Each row below holds a small network's activations on one input, seen along a few directions.
Each table varies a few parts of the input and shows all the possible inputs, shuffled.
Descriptions start from the smaller parts, as in this example, which fits no table here: ring(5) and (point or ring(11) or (values(3) and line(4))).
Shared parts are said once, and a part with two or three values counts as separate values.

Other details of the inputs vary at random and push rows far along two fixed directions, the same in every table; ignore that.

A family of inputs:
r1: [  7  -4 -41  -4   3  -7 -12 -38  -2 -17 -25   3]
r2: [ -7   8 -45  -2  -4 -23 -24 -35   9   3  -9   9]
r3: [-20  -1  -9  -6   1 -13  -9 -26   5   1  -9  13]
r4: [ -3   3 -14  -3 -26   7   0 -30  -4  -5 -18  16]
r5: [ 12   8 -17   1   6   9   4 -11   3 -14  -7 -15]
r6: [-7 -6  7 -7 22 -6 16  1 10 20 -4 -8]
r7: [  3 -15  13   7   1   6   5  -5  -4  11  -8   0]
r8: [ -1  35 -18   2   6  -7  19  -5  27  14   1 -24]
r9: [ -2   1   6  -3   6  15  32   1  14  17 -12 -18]
r10: [ 16 -19  30  15   0  -2 -19  54 -28 -15  41   4]
r11: [ -1 -11  16  10   0   4  -1  -8  -2   7  -8  -1]
r12: [ -3  35 -12   4   8  -3  13  -1  30  11   6 -27]
r13: [ -7  15   9 -12   6   7  26  10  18   8  -6  -7]
r14: [ -9  24 -11   7  12 -17   0   7  22  15  15 -23]
r15: [ 17 -37  44   9  10  19   3  36 -10   7  13  -9]
r16: [ -3   3 -13  -5 -34 -18 -21 -13 -21  -6   2  35]
r17: [ -1  -1   5 -11  -1  -8   8  15  -2   9   4   6]
r18: [  7   3 -16  -9 -40  -3  -7 -10 -18  -7  -6  35]
r19: [ -9   0 -10 -10 -30 -14 -24 -12 -15 -16   5  36]
r20: [ 10 -23  52  11  -3  27   1  42  -4  -6  20 -10]
r21: [-8 14 14 -2 -8  5  7  7  9 -4  3  5]
r22: [ -7  20  -5 -15   7   3  33   0  20  13 -14  -8]
r23: [  3   3  -5  14  19  -2   5  -6  22  15  -7 -29]
r24: [ -1  -2  10  -7   9  18  29   5  15  11 -11 -17]
r25: [  4  -5  -6  14   7 -15 -15   7   3  13  12  -6]
r26: [  3   7 -10  -4 -39  -3 -12 -11 -17 -11  -2  33]
r27: [ -8  11   4  -8   9 -11  23  10  11  23  -1  -9]
r28: [  9  10 -18   6  -9   5   2 -13  11   2  -4 -14]
r29: [ 14 -37  53  23  -9  16 -22  35 -22  -6  22   5]
r30: [ -4  -7  -5   6  22  -5 -10   6  -9  -2   5  -4]
r31: [ -5   6   8   0  -6 -12   6  11  -3  15   6   4]
r32: [ -1  -5 -16 -20 -26 -12 -14  -9 -15 -11  -2  35]
r33: [  7 -20  11   0   3   7   9  -1  -3  11  -8  -2]
r34: [  8  -4 -30   4 -10  -6 -25 -28   5  -6 -13   2]
r35: [ -7  -3 -16   1  20 -13  -4 -10  -1  -3  -3  -1]
r36: [  1  -1 -18  -6 -26   8   5 -27  -6  -1 -19  17]
r37: [  0  11  -8 -12 -11   1  20   0   4   9  -9   6]
r38: [  2  12 -35  -6  -3 -20 -11 -12  -7 -15   4  12]
r39: [  3 -10  11  -8  -6  19  11   4   3  -3  -7  -1]
r40: [-4  1 16  7 -9 15  6 -1  5 -1 -2 -3]
r41: [-8  1 42 15  4 -3  0 40  0 10 27 -8]
r42: [-12  21  -8  -1  25  -7  10   9   6   3   7 -17]
r43: [  5 -18 -17 -12 -18 -13 -14 -19 -21   2  -7  32]
r44: [ 14 -17  49   7 -16  16  -9  53 -15 -13  31  10]
r45: [ -4  -6 -14 -16 -32 -12 -24 -11 -18 -18   2  39]
r46: [ -8 -12  16   3   4   6  -3  -9   6  -1  -8  -3]
r47: [ 27 -42  37  21   6  14 -24  42 -30 -18  23  -3]
r48: [ 21   7 -27  -7 -22  -3 -17  -7 -21 -30   7  22]
r49: [-12  10  15   1   6  15  18  -6  21   3 -10 -15]
r50: [  4  16  -6  10   6   9   6  -5  25   6   0 -32]
r51: [ 30 -20  14   3 -32  13 -35  36 -49 -36  31  33]
r52: [-15  -1  -6  -1  -6 -13 -13 -22  -3   3  -5  17]
r53: [  8 -27 -10 -15 -21   5 -16 -23 -16 -14 -15  28]
r54: [  5 -13   2   6  17   8  -6   0  -8  -8  -7 -10]
r55: [  4  -7 -27  -4   4   3 -15 -26 -12 -16 -20   5]
r56: [  4  11  -8   8  -4 -17  -9  14   3   9  20  -7]
r57: [-14  26  11   2   1   3  19   3  19   8  -1  -8]
r58: [  8  13  -1  -2   4   4   6  11  -4 -13   9  -3]
r59: [ -7 -10   2  -7   4   5   2 -21  10  -2 -17   0]
r60: [  9   3   0   2   8  20   1   5  -8 -12  -1 -14]
r61: [-11   1  11   5  18  -9  14  -2   9  27  -3  -9]
r62: [-4 -9 -2  5 21 -6 -8  6 -8 -2  5 -3]
r63: [-15  22  -8  -2  28 -10  15   5  11   5   3 -18]
r64: [-13  -4  11  -6  23  -5  14   0  14  16  -3  -9]
r65: [-18  -3  16  -1  24  -5   9   2  17  13   0 -12]
r66: [  4  -9  -8  10  21 -12 -10   7  -3  -4   7  -6]
r67: [ -2  27  -2  -2  20   9  17  11   8  -2   4 -20]
r68: [  0  12   0   0  20  17  17  -1   8  -3  -8 -26]
r69: [-13   2  -2   2   3 -14  -2 -18   1  14  -7   7]
r70: [  6   6 -12  -3   5  11   6 -13   0 -13 -10 -10]
Each input here is: ring(5) and (values(2) or line(4) or ring(8)).
Changing only the ring(5) part turns r9 into r33. The same change can be made to r20. Which row results? -> r59
Changing only the ring(5) part turns r23 into r25. The same change can be made to r34. Which row results? -> r2
Which other rows does r54 become when the line(4) part takes its other values? List them by row number. -> r1, r47, r55
Which other rows does r67 become when the ring(5) part takes its other values? List them by row number. -> r30, r42, r55, r60
Which other rows does r14 become when the values(2) part takes its other values? List them by row number. -> r56
Which other rows does r37 become when the ring(8) part takes its other values? List them by row number. -> r13, r18, r21, r22, r26, r44, r57
A walk changes only the ring(5) part. It starts at r6 and steps to r15. List the rest of the walk in order. -> r24, r22, r17

A family of inputs:
r71: [-13  19  14  20  40 -16   7  27  26  21  20 -39]
r72: [  3 -21  15  -1   2  10  -1  -4  -8   1  -9   3]
r73: [-18  11 -49 -25   7 -12  10 -58   8  -5 -39  10]
r74: [ -2 -15  10  -4 -11   8   3 -13   3   4 -16  12]
r75: [-16  40 -52 -23   0 -17  16 -42  18  -2 -26   9]
r76: [ -3  15 -50  -3 -13 -31 -26 -29   1  -3  -1  16]
r77: [-17  40 -40   3  33 -27  14 -32  38  21 -11 -34]
r78: [ 14  -7  20   9  -7  23  -1  19  -3  -6   9 -10]
r79: [ -5  16  27   7  20  15  31  16  27  18   0 -39]
r80: [  6  11 -54   3  -6 -21 -28 -34  -3 -10  -2   7]
r81: [ 17 -22  22  22 -22 -17 -48  48 -38 -11  46  22]
r82: [ 14 -24  26  10 -12  26  -3  11  -5  -4   1  -4]
r83: [-19  -1  36   2  38   6  34  13  23  33  -2 -25]
r84: [ 10 -25  17   7  16  13  -4  21 -15  -8   5  -9]
r85: [ -4  -3 -26 -17 -38   1  -5 -46   1  -7 -27  31]
r86: [-17   0  40   6  26   9  37   9  27  33  -9 -25]
r87: [  7 -10 -22 -17 -23  -9 -24  -9 -27 -26   2  39]
r88: [ 16 -11  29   7 -31   5 -17  45 -30 -11  34  22]
r89: [  6 -13  16   4 -14  16   6  -3   2   0  -8  -1]
r90: [  0  22  16  11  27  17  30  24  22   9   6 -43]
r91: [ 22  -5 -34  -8 -31   1 -28  -9 -32 -35   3  32]
r92: [ -8  18  12  22  43 -12   7  23  23  17  19 -44]
r93: [  1 -23  29   3   5  10   0  13  -5   7   1   2]
r94: [-25  21 -31 -19 -16  -7  24 -57  24  13 -37  12]
r95: [-10  17 -28 -20 -34  -6   0 -37   1  -3 -18  28]
r96: [-16  34 -24  14  48 -15  14 -15  35  15  -3 -45]
r97: [  4  -3  -5  -9   4  -2  -5   1 -11 -14   3   5]
r98: [-10  30  11   2  20   3  32  16  27  17   4 -31]
r99: [ -2   8 -13   7  -7 -27 -21   9  -3   8  19   5]
r100: [ -3  10 -33 -20 -38  -2  -9 -39  -1 -11 -20  30]
r101: [-2 11  3 -6 -6 -7  2 18 -7 -2 13 10]
r102: [ 13 -14  13   4  13  10  -5  26 -13 -15  14  -8]
r103: [ 18 -39  24   6 -26  15 -19   2 -26 -12  -4  24]
r104: [ 10 -34  19   1 -12   3 -21  24 -31 -15  16  24]
r105: [ -5 -16  23  -1   9  -1   2  23 -13   6  11   6]
r106: [-12  13 -34 -25  -8 -18  -1 -28  -7  -8 -13  27]
r107: [  6 -20   6   1  -5  18   0 -16  -1  -2 -21   2]
r108: [ -6  -9  28  10  39  19  27   8  20  18 -13 -39]
r109: [ 33 -23  22  10 -24   8 -29  47 -41 -27  35  21]
r110: [13  4 16  6 -6 11  1 27 -7 -7 17 -6]
Changing only one part turns r77 into r76. The same change can be made to r103. Which row results? -> r74
Changing only one part turns r80 into r99. The same change can be made to r108. Which row results? -> r83
What do these inputs look like to the network? -> line(4) and (values(2) or ring(8))
Which other rows does r76 become when the values(2) part takes its other values? List them by row number. -> r71

A family of inputs:
r111: [  2  12 -25  -5 -12  -7  -7 -12  -2  -6   0   7]
r112: [ -1  -5  12  11  23   7  15   4  12  13  -6 -25]
r113: [ 3 -2  8  7  7 -8 -9 14 -9 -2 14  0]
r114: [ 17 -20  27  16  -6  18 -12  23 -15  -8  12  -2]
r115: [ -5  11   3   7  22  -8   7  11  14  16   8 -23]
r116: [ -7  -5   4   0   8   1   2 -10   7   2  -6  -5]
r117: [  4  -6  -8   1  -6 -11 -20   3 -14 -12   7  15]
r118: [  3   7  25  12  17   4  10  33   3   3  21 -20]
r119: [-10  26 -18  -5  12  -8  15 -12  16   3  -7 -12]
r120: [ -8  22 -36 -10  -4 -10   1 -26  11  -6 -13   4]
r121: [ -9   0 -15  -5  21   2  12 -23  10   3 -21 -14]
r122: [ -8   5 -11  -4   8  -4  14 -24  18  11 -18  -8]
r123: [ 20 -21  28   5  -8  17  -4  29 -13  -8  14   0]
r124: [ -5  18  10   7  22  -1  17  17  13   5   9 -23]
r125: [ 19 -12 -11   0 -35  -3 -34   5 -33 -25  17  33]
r126: [-10  12 -33 -20 -23  -3  -2 -46   2 -10 -27  24]
r127: [-14   0   7  -4   3  -2   7  -6   5  10  -6   5]
r128: [-16  10  -8  -8   3  -7  20 -20  15  17 -18   1]
r129: [ -6  15   6   1  17   8  29  -6  28  15 -13 -26]
r130: [-11  -2   5  -2   5   0   4  -8   7   6  -6   1]
r131: [ -1  -8 -25  -9 -23  -7 -18 -37  -7 -10 -16  25]
r132: [ -2   4  -8  -7 -20   3  -2 -19   1  -4 -12  14]
r133: [-13   4 -24 -18  -2  -6   6 -35   7   1 -23  12]
r134: [ -1   0   1   2   8  12   4  -7   3  -3 -10 -10]
r135: [ -5  11   4   8  23  -9   8  12  14  15   8 -23]
r136: [ 15 -17   3   7 -15  -8 -30  17 -26 -13  20  19]
r137: [ -5   9 -25 -18  -4   4   7 -34   8  -8 -24   7]
r138: [  9  -2 -22  -6 -27  -6 -24  -6 -19 -23   5  28]
r139: [ 6  2  4  7 -3  0 -7 20 -2 -4 16 -4]
r140: [ 11  -7  28  16  16  19  13  25   5   7   5 -25]
r141: [-5 -2  3 -1  0 -2  9 -7  8 10 -8  0]
r142: [ 12 -16  16  13  -3  -4 -23  32 -15  -4  25   2]
r143: [  1   0  15   5  27  18  20  11  11   4  -5 -28]
r144: [-14  21  -5   3  31 -11  18  -3  23  19  -2 -27]
r145: [ 3 -4 19 -4 -9  9 11 18 -6  3  3  3]
r146: [ 17 -18  17   2 -30  10 -13  15 -21 -10   9  20]
r147: [ 16 -20 -13   2 -30 -10 -42   5 -30 -18  16  32]
r148: [-15  17  -5 -15   5   3  24 -14  14   8 -18  -3]
r149: [ -1 -15  29  15  24  11   4  20   2   5   7 -25]
r150: [-4 -4  2 -6  5  1 11 -5  6  8 -8 -1]
r151: [-4  4  5 -9  2  9 13 -2  6  1 -7 -3]
r152: [-12  17 -21  -3  17 -15   5 -14  18   8  -9 -11]
r153: [ 10   1 -11   1 -17  -3 -15   4 -13 -11  11  12]
r154: [-11   4 -34 -15 -20 -11  -7 -49   3  -2 -26  26]
r155: [  0  13 -21  -6  -9  -7  -4 -12  -4  -9   0   9]
r156: [  8  -1 -21  -5 -26  -6 -24  -6 -20 -25   4  29]
r157: [ 10   1 -11   1 -18  -3 -15   3 -13  -8  13  11]
r158: [ 12 -14  20  12   0  -4 -19  30 -19  -5  26   4]
r159: [-4 -7  2 -4 11  3  6 -8  6  1 -7 -5]
r160: [ 16  -9  19  12  -8   4 -14  35 -17 -10  27   2]
r161: [ 14 -17   5   6 -14  -8 -29  18 -27 -14  20  20]
r162: [ -3  -6  -1   7   9   2   0 -12   4   3 -10  -9]
r163: [-13   0  21  -2  20   3  22  11  12  17  -1 -11]
r164: [ -3   5 -22  -4  -2 -15 -12 -13  -2  -6  -3  10]
r165: [-3 -3 23  0 -8  9  4 14 -4  1  5  5]
r166: [ 7  3  4  7 -3  0 -5 17 -5 -2 17 -4]
r167: [-17   9 -21 -12 -10 -10   5 -35   8   8 -21  17]
r168: [  2   0  18  13  18  -4   0  27   3  14  20 -20]
r169: [ 12 -10  28  11  21  22  16  28   4   5   5 -26]
r170: [-19  22   8  -3  11   3  30  -7  26  20 -14 -17]
r171: [-10  13  -7  -7   8   5  14 -21  19   2 -17 -11]
r172: [-11   4 -36 -24 -19 -11   2 -43  -3   0 -27  30]
r173: [ 16 -20  16   6 -26  12 -20   9 -18 -15  10  17]
r174: [-11  26  -7   3  23  -3  21   4  29  15   0 -31]
r175: [ -3  -2 -31 -10   4  -1   3 -36   2  -3 -27   3]
r176: [  5 -14  30   8  19   9  12  24   7  10   8 -21]
r177: [  5  -4  34   4  11  15  20  31   7  10   8 -19]
r178: [ 15 -18  -9   1 -25 -11 -37   4 -36 -23  14  36]
r179: [  2  -3  19   1 -13   7   9  15  -4   5   3   4]
r180: [ 13 -15  17  13  -3  -4 -21  30 -18  -1  27   3]
What do these inputs look like to the network? -> values(2) and ((values(3) and line(5)) or (line(4) and ring(5)))
Changing only the values(2) part turns r153 into r135. The same change can be made to r129. Which row results? -> r122
Which other rows does r121 become when the line(4) part takes its other values? List them by row number. -> r133, r159, r163
A walk changes only the line(5) part. It starts at r174 and steps to r139. List the rest of the walk in order. -> r120, r138, r156
Which other rows does r160 become when the line(5) part takes its other values? List them by row number. -> r111, r119, r124, r153
Which other rows does r134 become when the values(2) part takes its other values? List them by row number. -> r149
